These are the activations of a small neural network, seen along a few directions. Each row is one input.
Each table varies a few parts of the input and shows all the possible inputs, shuffled.
Descriptions start from the smaller parts, as in this example, which fits no table here: line(4) and (point or ring(9) or (values(2) and ring(8))).
Shared parts are said once, and a part with two or three values counts as separate values.

Other details of the inputs shift rows strongly along two fixed directions, in all tables alike. That doesn't count.

Rows:
row 1: [-32 -51  -4  33 -48 -10  26 -41 -31 121 -57  -7  72  -9  34 -48]
row 2: [  6  36   7   2 -12   0 -29   6 -28 -34  36  -5   6   4 -20  14]
row 3: [ -3 -39 -24  39 -38 -11  52 -22 -30 117 -24 -14  56  -1  20 -36]
row 4: [ 12  24   6  -6 -24  -5 -12  31 -73  -8  71  -7  20  18 -10  19]
row 5: [ -7 -15   5 -24  16  20 -14  -6  47 -14 -40  15 -30  -3  13  13]
row 6: [ 18   2  -6 -10  11  -3  15  14   0  -5  16  -5 -19  -5  -5   5]
row 7: [  6  14  -3  -4  21  -4   2 -11  41 -22 -14  -4 -16 -10 -15  -2]
row 8: [ -4   7   1  10  45   0   6  -4  59 -34 -22   0 -29  -6 -13   3]
row 9: [ 20  10  21   8  -5 -23   1  27 -80 -19  73  -4  19  18 -19   3]
row 10: [-23 -48 -14  41 -45  -7  26 -38  14  92 -64 -13  51 -15   6 -19]
row 11: [ -7   7   6 -12   6  12 -14   5   2  -6 -15  11 -10   2  10  -7]
row 12: [-11  -9   9  -7  37  -2  -1   2  22 -27 -15   5 -15  -1  10 -16]
row 13: [  7 -21 -33 -27  38  27   7  -4  93 -15 -47  14 -73   6  -2  37]
row 14: [  4  29  27  -9 -23 -11 -23  20 -68 -33  54   2  25   7  12  -9]
row 15: [  8  16   6 -13 -11   6 -12  27 -40 -31  62   2  -8  16  -9  31]
row 16: [  1  23  34 -16 -19 -18 -18  21 -70 -38  58  -8  27   4   4 -15]
row 17: [ -2   5 -11  -4  17  18 -13 -12  57 -24 -26  10 -32 -11 -11  19]
row 18: [  5  10 -26   0  33  13   1 -13  82 -23 -45   8 -43 -16  -4   6]
Each input here is: values(3) and line(6).
- Changing only the values(3) part turns row 11 into row 4. The same change can be made to row 14. Which row results? => row 3
- Which other rows does row 6 become when the values(3) part takes its other values? List them by row number. => row 7, row 16

Rows:
row 19: [ -9 -44 -29  11  -1   5  31 -20  21 101 -56  -2  20  -8  22 -39]
row 20: [  4  28  -2  -1 -10  18 -26  15  -3 -37  37  11 -16  10 -11  30]
row 21: [-15 -39 -17  44 -64 -14  21 -26 -42 117 -33 -12  75  -1   6 -25]
row 22: [ 13  -6  -4 -20  42  15  -2  22  31 -44   2  21 -49   8  13  14]
row 23: [ -27  -30  -18   -2   35   19   11  -38   93   39 -119   15  -12  -25
   38  -51]
row 24: [ -5 -34 -14  31 -67 -13  40 -35 -31 111 -12 -23  71 -15  18 -38]
row 25: [ -6  36  27  -5  41  -4 -34   1  38 -84 -11   2 -29 -12  -7  -9]
row 26: [  7   2   2  -1  54   3   6  12  43 -52   2   9 -52  -4 -17  19]
row 27: [  -4   -7   13    8  -39  -23    4   12 -102   41   56   -7   60   20
    8  -23]
row 28: [ -1  -7 -21  -6  59   5  14  -1  76 -28 -30   3 -55  -6 -16   9]
row 29: [ 19   6  15 -29  19   9  -2  16  14 -67  25   4 -47   8  -6  32]
row 30: [ -1   8  11 -12  24  21 -18  19  13 -64  15  17 -48  17  -9  48]
row 31: [ 19  47  -3  -4  34   4 -10  16  36 -65  38   8 -39  -5 -21  26]
row 32: [ -12  -30  -55    7   32   32   41  -25  106   76 -100   14  -38  -23
   29  -27]
row 33: [ 24  19   6 -39  17  14 -13  18  20 -63  24   0 -46   4 -15  31]
row 34: [ 13  36  30  12 -23 -30 -12  31 -92 -27  92 -18  45  13 -26   8]
row 35: [ -9 -46 -12   4 -24 -16  39 -28   7  73 -37 -15  29  -2  14 -18]
row 36: [-40 -30  -5  14   0   9  -5 -48  54  45 -97  13  21 -19  22 -28]
row 37: [   5   12    8   13  -51  -22    3   15 -104   47   43  -10   60   12
    7  -19]
row 38: [-10  24  48 -10 -44 -23 -31  -3 -70 -34  37 -13  48  -7  10 -20]
row 39: [ -3   6  -6 -20  28  17 -22  14  27 -55   6  13 -46  16 -10  43]
row 40: [ 26  24  19 -11 -45 -17 -12  14 -81 -22  64 -16  30   8 -15  14]
row 41: [ 16  28  13  21 -24 -30  -6  17 -70  -7  59 -17  38   4 -22   0]
row 42: [ -3  -5  -8  -4   5  20 -15   2  16  -1  -8   6 -19   7 -11  21]
- What is each input in this table made of? => values(4) and (point or line(5))
- Changing only the values(4) part turns row 25 into row 38. The same change can be made to row 34. Which row results? => row 33
- Which other rows does row 31 become when the line(5) part takes its other values? List them by row number. => row 26, row 28, row 34, row 41
- Which other rows does row 30 become when the values(4) part takes its other values? List them by row number. => row 22, row 26, row 29
- Which other rows agree with row 36 in the values(4) part? List them by row number. => row 20, row 21, row 30, row 39, row 42

Rows:
row 43: [  4  34  26   8 -24 -13 -22  14 -60 -34  58  -7  28   5 -11   4]
row 44: [-14 -21   2  15 -11  -7   8 -13 -10  40 -19  -2  29  -2  11 -23]
row 45: [  2 -47 -37  28 -17  -5  52 -18  12 104 -31 -11  20   2   0  -6]
row 46: [ -6   0   9  15 -12 -13   0  -8 -18   8   4  -6  23  -4   0  -9]
row 47: [ -6 -21 -21  -9  56  13  17 -20 108   0 -76   7 -50 -21   4 -10]
row 48: [ -26  -59  -29   33   -2   -7   52  -48   56  124 -104   -5   31  -24
   32  -59]
row 49: [ -3  14  22  11 -49 -12 -17   4 -80   7  46  -9  53   8  -4  -3]
row 50: [  0   2  -5 -17  25  16 -14   1  46 -34 -29  12 -39  -1  -2  17]
row 51: [  6  38  25 -18   2  -3 -30  28 -50 -64  58   5  -3  13  -5  10]
row 52: [  2   4  -5 -29  45  25 -17   4  65 -55 -28  19 -65  -3   0  22]
row 53: [ 12  43  26  -3 -10 -12 -27  18 -44 -59  61  -7   9   3 -19  10]
row 54: [  6  38  22 -15 -21   3 -34  19 -46 -56  57   1   3  10 -11  24]
row 55: [  4  10  -1 -20  52  17 -10   5  68 -62 -22  15 -61  -7  -3  14]
row 56: [ -2  -1   3  -8  -2   4  -8   3 -10   0  -6   5   1   2  10  -5]
row 57: [-11 -19   4  22 -22 -23  24 -17 -28  66 -18 -15  54 -10  14 -43]
row 58: [ 16 -13 -20   4  -7  -1  27  14 -23  35  25  -6   2  11  -2   7]
row 59: [ -8 -19  -2   2 -22  -1   8 -12 -13  41 -19   0  25  -1  19 -22]
row 60: [ -8  -8  10  23 -26 -25   9 -15 -33  36   3 -15  48  -6  -1 -24]
row 61: [ 19 -13 -31 -14  37  19  21  14  55  -5  -6   8 -61   6 -11  30]
row 62: [ -1  12  25  -6 -30  -7 -17  10 -64 -18  48  -3  26  11   2   4]
row 63: [  1  18 -10 -18  44  23 -19   4  72 -57 -25  16 -58  -6  -7  21]
row 64: [ 28  26  -3  -4 -12   1  -3  31 -45 -25  75  -4  -7  19 -24  40]
row 65: [  0   9  -8 -19  47  19 -16   3  69 -56 -29  15 -58  -3  -5  21]
row 66: [-16 -27   1  20 -41 -10  14 -22 -26  66 -23 -11  50  -2  14 -21]
- Changing only one part turns row 65 into row 51. The same change can be made to row 60. Which row results? => row 57
- What is each input in this table made of? => line(4) and (point or line(5))
- Which other rows agree with row 44 in the line(4) part? List them by row number. => row 47, row 52, row 55, row 61, row 62
- Which other rows agree with row 53 in the line(4) part? List them by row number. => row 43, row 49, row 54, row 63, row 64
